A small network was shown many inputs. Here are its activations along a few directions, one row for each input.
Each table varies a few parts of the input and shows all the possible inputs, shuffled.
A made-up example of a description, with smaller parts first: one of 4 places along a line, together with either a single point or one of 9 places along a line or (one of 3 separate values, together with one of 8 places around a ring).
Shared parts are said once, and a part with two or three values counts as separate values.

Other details of the inputs shift rows strongly along two fixed directions, in all tables alike. That doesn't count.
To show where, the next rows are all for the same input, with only those details redrawn:
[ -2 -25  -2  -7  -5  11  11   1   6  -9 -24   6]
[ -8 -13  -4 -24 -12   4  -1  -9  10 -31 -37 -13]
[ -5 -15  -1 -10  -6   5   4  -2   6 -12 -23   1]
[-11  35   6 -18  -7 -23 -29 -13   4 -13   0  -9]
[  1 -27   0   3   0  12  15   5   2   3 -14  16]
[ -4  21   9   4   2 -17 -15  -1  -5  16  17  14]
[-10  12   2 -19  -9 -11 -14 -11   6 -21 -16 -10]
[  7 -33   3  24   7  14  22  15  -6  32   6  39]

Rows:
R1: [  3   5  -7  -7   0   1  -8  -5   3 -14  -5 -24]
R2: [  5 -27  -9   0   2  19  18   9   8 -11 -14 -11]
R3: [-10  12   5 -16 -10  -8 -17 -11   4  -9  -5  -7]
R4: [  1 -11  11  12   1   4   4   7  -8  30  19  24]
R5: [ 12 -16  -2  24   9  11  13   8  -7  22  14   6]
R6: [  5 -14  -8   4   6  14  15   9   3  -4   2  -3]
R7: [ 8 -6  1 24 10  6 11 11 -3 22 23  9]
R8: [  4  -5 -12 -11  -3  12   6  -8   6 -26 -19 -23]
R9: [ -6  48  13   6   3 -32 -32  -4  -8  22  35  14]
R10: [ -1  -3  -7  -9  -5   9   9  -5  11 -28 -16 -24]
R11: [ -6  46  10   3   6 -34 -27  -7 -10  19  34  12]
R12: [  6  23  -3   6   8  -6 -12   0  -5   7  22  -6]
R13: [  0  10   2  -2 -10 -10  -8   7 -12   3  -2 -14]
R14: [ -1 -24   1   1   7   7  19   3  -7   8 -11  16]
R15: [ -3  20  -6 -14  -2  -3  -5  -8   8 -28  -4 -26]
R16: [ 15 -14  -3  29   9  14  19   9  -7  25  18  14]
Describe the family of inputs behind these rows.
> either a single point or one of 5 places along a line or (one of 2 separate values, together with one of 5 places around a ring)
Which other rows does R8 become when the choice among 2 separate values takes its other values? List them by row number.
> R15
Which other rows does R7 become when the choice among 2 separate values takes its other values? List them by row number.
> R5

Rows:
R17: [ 11 -11  -4  16   9   6  13   3 -10  15   4   8]
R18: [  8 -37 -10   0   4  21  30  11  -4  -9 -22  -4]
R19: [  1 -20   6   5  -5   1  -2   6 -10  21  -4  25]
R20: [ 4 -5 -5  6  5  5  9  9 -2  3  1  1]
R21: [ 4 -6  0 10  0  6  4  2  9  3  5  6]
R22: [-10  49  11 -11 -14 -35 -34  -6  -7   5  12  -5]
R23: [  7 -10  -4  10   3   9   8   0  -4   8   0   1]
R24: [ -6   8   7  -6  10  -1   5 -11   6  -4   1  23]
R25: [  0  21  -3  -3   0  -9 -11  -6   3 -12  -2 -15]
R26: [  5 -17  -1  12   3  15  11   6  -3  15  10   6]
R27: [ 3  6  0  5 -1  2 -6 -5  2  2  7 -3]
R28: [ -9  12   2   1  15 -14   1  -6   3   9  14  33]
R29: [ 3 -6  2 12  4  5  6  9  5 11 15 12]
R30: [ 0 14  0  6  1 -4 -9 -2  5 -1  7 -3]
R31: [ -3  30   2   0   2 -14 -17   1   3  -2  18  -7]
R32: [  3 -14  -1  11   5  13  13  12  -2  12  12   7]
R33: [ -5  12  -5 -18  -4  -4  -7  -3   2 -22 -10 -26]
R34: [-20   8   6 -30 -20 -14 -10 -11   7 -33 -35 -25]
R35: [  4 -12   3  10   0  10   6   2   1  15  17   8]
R36: [  1  14   5   4  -3  -4 -13  -9   6   4  16  -1]
R37: [  2  19  -4  -4   2 -12  -8  -6  -2 -11  -3 -14]
R38: [ 0 16  0  2  2 -4 -9 -3 -6  5 14 -9]
R39: [  3  -3  -7 -10   0   2   4  -4  -5 -13 -13 -19]
R40: [ -9 -21  -4 -31 -26   7  -3  -8   7 -40 -54 -19]
R41: [ 1  2  4  6  2  2  0  5  2 11 20  5]
R42: [  7   6  -2  12  11  -6   6  10 -10  12  13   7]
R43: [ -5 -52   0 -16  -5  17  13   2   3  -4 -42  10]
Describe the family of inputs behind these rows.
> either one of 2 separate values or one of 5 places along a line or (one of 4 places along a line, together with one of 5 places around a ring)
Which other rows belong to the same alternative as R22? List them by row number.
> R19, R34, R40, R43
Which other rows does R41 become when the place on the ring of 5 takes its other values? List them by row number.
> R21, R29, R35, R36
Which other rows belong to the same alternative as R24? List them by row number.
> R28
